Each row below holds a small network's activations on one input, seen along a few directions.
Each table varies a few parts of the input and shows all the possible inputs, shuffled.
A made-up example of a description, with smaller parts first: values(2) and (point or ring(9) or (ring(5) and line(6))).
Shared parts are said once, and a part with two or three values counts as separate values.
In the rows, 128 means zero.

Rows:
r1: [189 127  93  79 169 126  82 161 162 123 146 124  99 204  66]
r2: [ 98 105 117 143 131 127 145 111 127  93 150 144 139 106 138]
r3: [138 128 150 131 125 134 139 133  81 174 112 123 145  98 114]
r4: [103 149 165 146 114 126 147 103 151 150  87 122 134  71 160]
r5: [191 157  73 102 148 139  97 158 154 139 171  91  93 217  77]
r6: [111  92 119 130 129 134 144 136  85 107 148 147 134 134 123]
r7: [103 174 180 148  93 134 141  95 162 127  78 135 131  77 171]
r8: [ 76 138 148 148  97 133 146  99 165  59 116 158 120 112 180]
r9: [125 141 149 143 128 128 140 108 123 160 114 120 150  70 129]
r10: [ 76 113 133 146 118 125 152 107 155  82 123 146 123 107 169]
r11: [146 115 139 118 118 107 129 140  72 192 107 117 155 112 122]
r12: [119  79 108 118 122 106 134 144  76 124 144 141 145 147 131]
r13: [190 146  89 111 172 145  68 169 150 133 168  96  97 209  85]
Question: What is each input in this table made of?
Answer: values(3) or (values(2) and line(5))
Question: Which other rows belong to the same alternative as r2? List them by row number.
Answer: r3, r4, r6, r7, r8, r9, r10, r11, r12

Rows:
r14: [110  83 142 111 114 104 157 118  80 127 113 153 145 103 125]
r15: [131 157 167 115 112 116 128  98 160 132  84 136 129  91 133]
r16: [113 149 168 137 124 123 135 102 175 110  89 147 131  73 160]
r17: [ 91  75 142 133 126 110 164 122  95 105 118 164 147  85 153]
r18: [141  95 132 130 137 133 135 148  61 159 139 134 148 114  89]
r19: [180 141 134  73 141 102  73 155 173 151  85 128 111 182 106]
r20: [140 109  61 143 167 124 120 130 132 123 204  94 132 145 106]
r21: [114 122 111 137 113 122 149 121  98 153 139 126 160 110 131]
r22: [157 138 129 135 123 139 119 148  55 175 142 104 145 136 122]
r23: [143 129 123 145 110 128 128 140  76 167 145 111 150 125 117]
r24: [121 160 129 138 118 139 150 114 149 164 114 110 131 106 130]
r25: [124 161 105 129 116 158 121 134 187  51 154 132  74 204 139]
r26: [164 176 147 136 128 156 120 141 106 185 117  89 116 132 121]
r27: [100 148 151 149 104 122 158 108 161 122  99 126 120  92 180]
r28: [ 59  70 147 147 125 126 153 114  99  84 122 168 146  88 160]
r29: [137 163 121 117 136 159  98 128 201  39 145 154  85 186 119]
r30: [112  87 120 121 139 127 156 128  84 146 133 149 157 100 103]
r31: [158  68 108  69 143  89 101 175  93 146 114 146 127 194  98]
r32: [ 93 109 133 148 100 105 157 114 110 112 124 141 149  96 181]
r33: [116  89  96 112 138 146 126 148 121  34 173 171 100 197 111]
r34: [118 123  87 127 111 141 119 140 135  41 180 148 103 208 140]
r35: [112 118 133 126  87  99 150 110  94 134 119 131 147 114 153]
r36: [146 148  80 145 171 141 121 123 183 133 179  78 103 141 105]
r37: [150 167 141 147 115 144 129 134 127 177 120  95 121 121 117]
r38: [163 168 157 135 135 145 106 128 141 165 110 116 132 102  97]
r39: [119 156 151 127  92 115 151 104 145 144  94 115 118 110 152]
r40: [155 104 138 120 150 144 126 155  41 168 136 127 142 125  94]
r41: [138  75  70 128 193 129 127 137 118 116 198 116 129 134  77]
r42: [167 140 118  85 121 101  95 161 158 163  95 107 101 200 125]
r43: [159 149  96 133 191 142  99 117 198 121 169  99 113 122  85]
r44: [ 80 144 172 151 123 138 125  94 179  90  93 151 130  76 168]
r45: [ 67 143 156 163 104 137 147 100 165 102 103 130 119  94 187]
r46: [ 61 104 138 162  99 121 146 106 114  92 128 146 148  98 188]
r47: [133 161 145 126 138 140 128 108 164 152 104 131 142  88 110]
r48: [177 177 163 124 148 156  98 135 121 173 107 110 126 114 101]
r49: [160 102  99  84 116  84  94 167 107 153 121 123 130 204 126]
Question: What is each input in this table made of?
Answer: line(4) and (values(3) or line(6))
Question: Changing only the line(4) part turns r18 into r23. The same change can be made to r31. Which row results?
Answer: r49
Question: Which other rows agree with r36 in the line(4) part? List them by row number.
Answer: r24, r25, r26, r27, r37, r39, r42, r45
Question: Change only the values(3) part in r41. List by row number the other rows that result.
Answer: r31, r33
Question: Change only the line(6) part in r28. List by row number the other rows that result.
Answer: r14, r17, r18, r30, r40

Rows:
r50: [148 148 109 126 141 150  91 148 152  91 155 135 115 181 119]
r51: [ 59  38 120 124 137  95 163 109 106  68 133 182 156  90 157]
r52: [ 49  86  99 178 138 144 167  91 132  35 192 146 131  93 163]
r53: [ 78 179 173 157  91 121 162  70 222 111  72 134 125  51 188]
r54: [ 85 156 194 121  95 106 153  76 193 122  39 160 139  48 176]
r55: [157 111 135 109 164 137 107 150 105 175 119 125 135 126  69]
r56: [151 169 122 147 153 150  97 131 166 129 148  84  97 147 134]
r57: [153 117 127  98 136 120  79 153 136 106 123 149 121 181 106]
r58: [103 105 191 137  68 110 156 132  18 183  71 146 170  78 162]
r59: [ 99 100 175 124  64  87 164 127  28 198  63 140 179  81 180]
r60: [ 52  61  98 159 133 110 172 103 135  57 166 156 141  92 168]
r61: [155 108 101  62 109  98 112 161 131 103 116 149  99 232 117]
r62: [174 152  87 144 161 150 128 124 109 170 193  77 133 120  70]
r63: [145 128  98 132 156 128 123 139 144 178 144  93 129 130  98]
r64: [ 75 203 174 176  96 154 157  58 220  90  98 125 114  52 183]
r65: [184 104 107  90 160 101 124 141  82 202 134 112 157 117  64]
r66: [155 144  98 102 118 152 115 160 138  73 156 142  84 230 111]
r67: [ 59  74 117 164 146 149 166 108 113  38 173 175 141  88 151]
r68: [148 131  79  97 105 114 121 155 160  92 149 123  85 234 128]
r69: [162 158 140 133 161 155  97 148 146 132 129 112 106 141 122]
r70: [167 127 158 105 156 125  85 153 130 147  98 126 113 141 110]
r71: [144 156  80 116 110 147 116 143 158  71 175 113  75 235 123]
r72: [155 144 121 128 148 117 102 143 168 150 122  93 107 146 139]
r73: [148 111 112  86 132  96  87 149 145 121 115 143 130 183 124]
r74: [ 86 192 191 162 104 160 157  74 200  92  79 153 124  46 171]
r75: [177 127  86 125 156 116 132 135 111 191 166  86 143 119  75]
r76: [185 141 104 130 169 155 127 140  89 172 174 105 142 115  58]
r77: [189 110 123 102 163 125 116 145  73 188 142 119 149 115  46]
r78: [ 99 136 172 165  73 141 167 126  35 168 103 133 164  79 175]
r79: [162 121 143  93 152 101  93 149 139 162  90 120 121 143 128]
r80: [152 142 117 137 169 167 118 144 122 159 151 112 129 126  81]
r81: [152 105 120  97 160 113 114 145 115 189 111 119 144 128  87]
r82: [141 153  99 151 161 162 118 128 142 156 170  83 119 131  93]
r83: [ 64  44 135 136 141 119 155 113  96  54 141 188 147  88 139]
r84: [160 114 116  74 113 122 104 165 121  89 124 155  91 230  99]
r85: [141 134  90 121 128 112  96 143 174 109 148 116 115 185 136]
r86: [ 92 123 154 160  60 102 173 121  57 186  96 114 164  83 192]
r87: [137 159  91 140 133 145  91 131 172  88 174 107 105 186 131]
r88: [ 88 147 155 179  65 135 168 109  55 165 122 104 154  84 187]
r89: [ 90 161 210 134  99 129 146  80 183 108  47 166 131  46 158]
Question: Changing only one part turns r81 into r82. The same change can be made to r61. Which row results?
Answer: r71
Question: What is each input in this table made of?
Answer: ring(5) and (values(3) or line(5))
Question: Start at r66 and move only the line(5) part, one step at a time. The first step leads to r50. Which rows follow, in order?
Answer: r69, r80, r76
Question: Change only the values(3) part in r59. List by row number the other rows that result.
Answer: r51, r54
Question: Change only the ring(5) part in r78. List by row number the other rows that result.
Answer: r58, r59, r86, r88

Rows:
r90: [ 58 134 158 150  91 134 152  93 176  38 106 171 115 108 196]
r91: [156  99  63 103 140 127 104 170 109  91 188 125 103 235 100]
r92: [ 77 129 123 150 114 126 147  98 183  65 133 142 116 116 175]
r93: [140 141 142 149 137 142 139 122  90 184 129 105 151  77 111]
r94: [130  78  91 101 162 120 113 144 139  74 160 155 116 173 100]
r95: [152  83 133 103 151 107 125 146  64 186 116 134 161 105  88]
r96: [178 103 106 106 129 115 117 173  33 204 143 103 147 167  89]
r97: [221 230 129  96 157 149  59 146 235 171 106  76  76 190  81]
r98: [ 80 139 199 152  79 122 167  95 102 149  62 149 157  41 183]
r99: [117 137 100 147 148 155 126 120 166  71 174 128 107 146 123]
r100: [ 99 134 164 151 102 113 160 100 109 175  90 121 160  49 162]
Question: What is each input in this table made of?
Answer: point or (values(2) and line(5))
Question: Change only the line(5) part in r92. List by row number the other rows that result.
Answer: r90, r91, r94, r99
